array([[ 18,   0, -14,  -9,  -2,  27,   6, -14,  -6, -27,  53],
       [ 13,  -7,  -5,  -1, -11,  -8,  -2, -30, -11, -13,  34],
       [ -7,  50,   1,   2, -23,  13,  -8,  71,  -7,  47,  -7],
       [-41, -76, -18,   4,  14, -35,  -1, -12, -13,  -2,  21],
       [-32, -66,  -8,   3, -11, -45,   1, -22, -10,  -6,  41],
       [ 18,  -7,  -7,  -8, -13,  -5,   2, -59,  -4, -50,  45],
       [-46, -28,   5,   2, -47, -50,   1,  36,  -3,  28,  33],
       [-23, -64,   5,   2, -34, -32,   0, -38,   0, -20,  22],
       [ 19,  -3,  -2,   0, -18,  20,  -1,  -7, -10,   1,  39],
       [-53,   1,   4,   5, -32, -48, -10,  47,  -4,  39, -31],
       [ 15,   0,  -2,   2, -10,   5,  -6, -23, -12,  -6,  12],
       [-18,  -4, -30,  -4,  47, -21, -10, -22, -12, -22, -29]]) ==> 53

array([[ 12,  13,  23, -18, -45,   9,  13,  19, -64,  10,  25, -64, -17,
        -33,  20],
       [ 38,  45,  14,  19,  -9,  41,  -2, -11, -24,   9,  -8, -17,  18,
        -11,  38],
       [-17, -19,  22,   1, -24, -24,  10, -13, -19,  12, -17, -22, -17,
         31, -17],
       [-24, -27,  25,  -6, -32, -31, -12,  29, -28,  23,  27, -36, -27,
         22, -24],
       [ 23,  23, -17, -29,  14,  17,  10,   1,   9, -16,   4,   7,   5,
        -17,  18],
       [-37, -44,  36,   5, -12, -37,  14,   1,   2,  16,  -1,   4,  -9,
        -17, -29],
       [ 33,  36, -20, -19, -20,  16,  12, -11, -33, -17, -12, -36,  -7,
         15,  29],
       [ 37,  35,  29,   0,  33,  47,  -9,   0,  29,  12,  -6,  36,  30,
        -10,  27],
       [ 10,   9,   5,  19, -33,   3,  19, -24, -35,  -3, -24, -38, -10,
          4,   6]]) ==> 20

array([[-18,  38,   7,  -3,  -6, -27,  48,  18,  30,   2,   3],
       [ 55,  21,  16,  29, -31,   7, -10,  -3, -37, -77, -19],
       [ 21, -24, -17, -16,  18,  23, -15, -37,  -7,  17,   9],
       [-16, -26,   9, -14,  -6,  18, -18,  31,  -2,  -2,  17],
       [ -6,  -2,  -1,  13,  16, -12,  20, -21,   7,  21,   3],
       [-26,   4,   4, -20, -24,   1, -34,  45,   7,  -9,   5],
       [ 14,  40,   7, -15,   8, -14,  67, -21,  22,   7,  11]]) ==> 3

array([[ 16, -54,   6,  24,  21,  20,  18, -71, -54, -63, -57,  42,  20,
         14],
       [ 53, -24, -54,  45,  42,  50, -53,  -5,  -6, -16, -16,  46,  65,
        -48],
       [-22, -43,  44, -11, -20, -22,  45, -37, -34, -42, -39, -24, -26,
         47],
       [ 58, -32, -43,  40,  46,  50, -40, -33, -43, -39, -33,  44,  46,
        -29],
       [-32, -24,  52, -16, -14, -20,  42, -41, -41, -36, -34, -23, -27,
         50],
       [ -6,  64, -13, -17, -23, -27, -15,  51,  47,  49,  54, -22, -12,
        -16],
       [ 31,  30, -58,  40,  29,  39, -58,  18,  20,  24,  21,  26,  45,
        -49],
       [-60,   8,  47, -45, -46, -51,  52,   6,   7,  12,   6, -47, -67,
         37]]) ==> 14

array([[-26, -24,  -3, -11,  25,  24,  27,  -9, -25],
       [ 19,  15,  26,  21,  15,  16,  14,  23,  15],
       [ 46,  49,  55,  55,   2,   4,   7,  57,  13],
       [-12, -19,  19,   2,  48,  49,  46,   8,  -7],
       [-61, -67, -10, -36,  74,  74,  72, -27, -47],
       [-71, -73, -20, -43,  73,  72,  72, -36, -54],
       [ 26,  36,  52,  52, -29, -29, -12,  53, -41],
       [ 14,  26,  60,  54, -22, -23,   0,  56, -61],
       [ 46,  49,  55,  55,   2,   4,   7,  57,  13],
       [ -4,   5,  43,  34,  -3,  -4,  15,  37, -59],
       [-65, -67, -18, -40,  68,  67,  66, -33, -49],
       [ 20,  21,  23,  24,   3,   3,   4,  24,   8]]) ==> -25

array([[-21,  19, -22, -69,  -1,  -7,  13,  11,   1,  -9,  11,   5],
       [ 31, -35,  15, -15,  -1, -11,  -3,  -7,  -7,  19,   2,   0],
       [-24,   9, -31, -33,  -1,  29,   7,  10, -10, -16,  19,  -2],
       [-31,  17, -63, -11,   3,   1,  11, -12, -23, -20,   1,   3],
       [ 17,  18, -13, -25,  -5,  13,   4,   0,   5, -46,  27,   8],
       [-15,  -7,   4, -31,  -1,  -1,  -3, -15,  17, -17,  -8, -14],
       [-28,   1,   5,  10, -16,  23,  -2, -20,  -4,  12,  -6, -15],
       [-33,  22,  14,  15, -10, -13, -10,  -1,  -4,  10, -15,   4],
       [  6,  20,   1,  17, -10,  21,  -6, -15,   1,   6,   0,   0]]) ==> 5

array([[-34,  -5, -14, -18,  -3, -18,   0, -15,  39,  23,  -8],
       [ 16,  36,  -7,  31, -25,  32,   5, -27,  17,  12,  21],
       [  7, -37,  -4,  30, -53,  11,  26,   5, -22,  -9,  -5],
       [-11,  -4,   5,  13, -18, -45,   8,  -9,   5,   6, -17],
       [ -3,  -3,   9,  -2,  -9, -36,  -2, -41,  30,  11,   7],
       [-31,  -3,  -4,  15, -36, -17,  13,  -6,   4,   9, -20],
       [ 63, -35,   6, -15, -30, -20,  -5, -30,  18, -16,  33],
       [ 11,  33,  11,  16, -11,  25, -15, -32,  41, -75, -56],
       [  1,  35, -13, -34, -23, -38, -16,  51,   5, -16,  13]]) ==> -8

array([[  2,   2,  -3,   1,  -4,   2,  10,  -2, -11],
       [  6,   0,   9,   4,   9,   6, -15,   8,   3],
       [ -1,   0, -16,  -1,  -5,   0,  13,  -1,  -4],
       [ -2,   6,  -7,  -6,  -1,  -5,  -1,   4,   7],
       [ -1,  -2, -12,  -6,  22,   1, -40,  20,  38],
       [ 27,   8,  52,  19,  35,  28, -62,  34,   3]]) ==> -11
